A small network was shown many inputs. Here are its activations along a few directions, one row for each input.
In each table, some parts of the input vary, and every possible input appears once, in random order.
Descriptions start from the smaller parts, as in this example, which fits no table here: one of 8 places around a ring, together with either a single point or one of 9 places around a ring or (one of 3 separate values, together with one of 6 places along a line).
Shared parts are said once, and a part with two or three values counts as separate values.

Other details of the inputs shift rows strongly along three fixed directions, in all tables alike. That doesn't count.

A family of inputs:
x1: [.42 .30 -.31 -.05 .07 -.15 .11 .32 -.04 .06 .07 -.25 -.76 .02]
x2: [-.13 .14 -.15 -.15 -.03 -.39 -.28 -.17 -.06 -.22 -.48 -.23 .02 -.39]
x3: [-.02 -.11 .07 .12 -.14 .23 .07 -.18 -.11 .07 .04 .22 .29 .15]
x4: [-.46 -.04 -.02 -.10 -.03 .33 .24 -.18 .08 .18 .08 .22 .35 .30]
x5: [.02 .44 -.50 -.17 .00 .49 .51 .13 -.21 -.07 .18 -.02 -.52 .17]
x6: [-.03 .05 .10 -.02 .07 -.08 -.11 .02 .04 -.26 -.05 -.09 .09 -.14]
x7: [-.04 -.05 -.02 .03 -.05 .27 .13 -.15 -.13 .02 .03 .15 .14 .05]
x8: [-.06 -.09 .08 -.11 .14 -.19 -.10 .00 .12 -.01 -.10 -.09 .01 -.11]
x9: [-.28 .10 .06 -.22 .22 -.08 -.08 .00 .12 -.46 -.13 -.20 .11 -.32]
x10: [-.12 .03 .09 -.10 .10 -.20 -.08 .07 .20 -.06 -.05 -.12 .05 -.03]
x11: [-.21 -.07 .08 -.32 .22 -.31 -.09 -.01 .22 -.22 -.20 -.20 .02 -.27]
x12: [-.14 -.03 .01 .08 -.13 .14 .10 -.05 .08 .24 .14 .16 .22 .33]
x13: [.03 .05 .10 -.04 .09 -.22 -.16 .04 .06 -.33 -.08 -.15 .04 -.24]
x14: [-.34 .03 .02 -.37 .16 -.29 -.04 -.05 .28 -.25 -.15 -.17 .12 -.15]
x15: [.60 -.19 .25 .47 -.01 -.18 -.38 .18 -.17 .08 .05 -.03 -.15 -.24]
x16: [.02 -.13 .01 .08 -.11 .30 .12 -.15 -.18 .09 .04 .22 .17 .10]
x17: [-.14 .04 .11 -.19 .24 -.20 -.15 .02 .10 -.45 -.17 -.22 .05 -.40]
x18: [.32 -.17 .19 .32 -.02 -.09 -.18 .11 -.02 .34 .07 .05 .00 .11]
x19: [.32 -.14 .21 .38 -.06 -.15 -.24 .14 .03 .30 .09 .03 .03 .14]
x20: [.44 -.29 .23 .35 -.08 -.05 -.26 .03 -.19 .11 .02 .09 .01 -.15]
x21: [-.15 -.04 -.04 .02 -.13 .16 .16 -.11 .06 .25 .10 .21 .19 .33]
x22: [-.36 -.05 .04 -.36 .20 -.21 -.05 -.04 .21 -.21 -.13 -.14 .04 -.24]
x23: [.29 -.10 -.02 .32 -.25 -.43 -.36 -.12 -.18 .49 -.30 -.02 -.02 -.02]
x24: [.62 -.08 .24 .48 -.05 -.25 -.40 .23 -.11 .03 .07 -.09 -.09 -.11]
x25: [.04 -.06 .11 -.07 .05 -.14 -.10 -.03 .01 -.25 -.12 -.07 .08 -.20]
x26: [-.28 .40 -.45 -.53 .22 .00 .34 .19 .13 -.27 .01 -.28 -.63 -.12]
x27: [-.08 -.05 .08 -.08 .15 -.17 -.09 .03 .14 -.03 -.08 -.09 .01 -.10]
x28: [-.13 -.24 .04 .01 -.11 .14 .10 -.12 -.02 .27 .05 .21 .16 .16]
x29: [-.27 -.05 -.03 -.12 -.14 .30 .23 -.26 -.05 -.05 .02 .24 .35 .18]
x30: [.26 .43 -.51 -.11 -.08 .31 .43 .14 -.23 -.04 .20 -.03 -.63 .18]
x31: [-.25 .08 -.03 -.06 -.09 .26 .17 -.14 -.02 -.10 .07 .15 .27 .17]
x32: [-.49 .00 .00 -.24 .08 .08 .11 -.07 .18 -.05 .00 .02 .17 .04]
x33: [.41 -.24 .22 .36 -.06 -.03 -.26 .03 -.18 .11 .04 .07 .03 -.15]
x34: [-.07 .08 .07 -.14 .15 -.20 -.12 .03 .10 -.40 -.12 -.19 .02 -.28]
x35: [-.17 -.07 .05 .07 -.14 .16 .11 -.11 .08 .27 .12 .22 .31 .35]
x36: [-.36 -.10 .03 -.04 -.11 .21 .19 -.20 .11 .21 .05 .24 .37 .32]
x37: [.15 .37 -.44 .00 -.07 .48 .38 .18 -.26 .02 .26 .02 -.57 .16]
x38: [.38 -.20 .24 .41 -.08 .04 -.25 .07 -.18 .15 .11 .10 .05 -.07]
x39: [-.11 -.11 -.05 -.04 -.16 .14 .18 -.13 .03 .25 .07 .20 .17 .30]
x40: [-.03 -.08 .10 -.16 .11 -.31 -.11 .04 .17 -.10 -.13 -.15 -.01 -.14]
x41: [.62 .39 -.32 .24 -.04 .11 .11 .37 -.24 .01 .21 -.18 -.77 .07]
x42: [-.21 -.14 .06 .05 -.08 .20 .10 -.09 .03 .28 .11 .21 .22 .23]
Each input here is: one of 2 separate values, together with either a single point or (one of 4 places along a line, together with one of 5 places along a line).
The inputs of x20 and x28 match in every part but the choice among 2 separate values. If x9 is changed in the same way as x20 into x28, which row does it become? -> x4
Change only the choice among 2 separate values in x31. List by row number the other rows that result. -> x35
Change only the choice among 2 separate values in x26. List by row number the other rows that result. -> x15
Change only the place on the line of 4 in x16. List by row number the other rows that result. -> x20, x25, x29
Change only the place on the line of 4 in x32. List by row number the other rows that result. -> x4, x12, x19
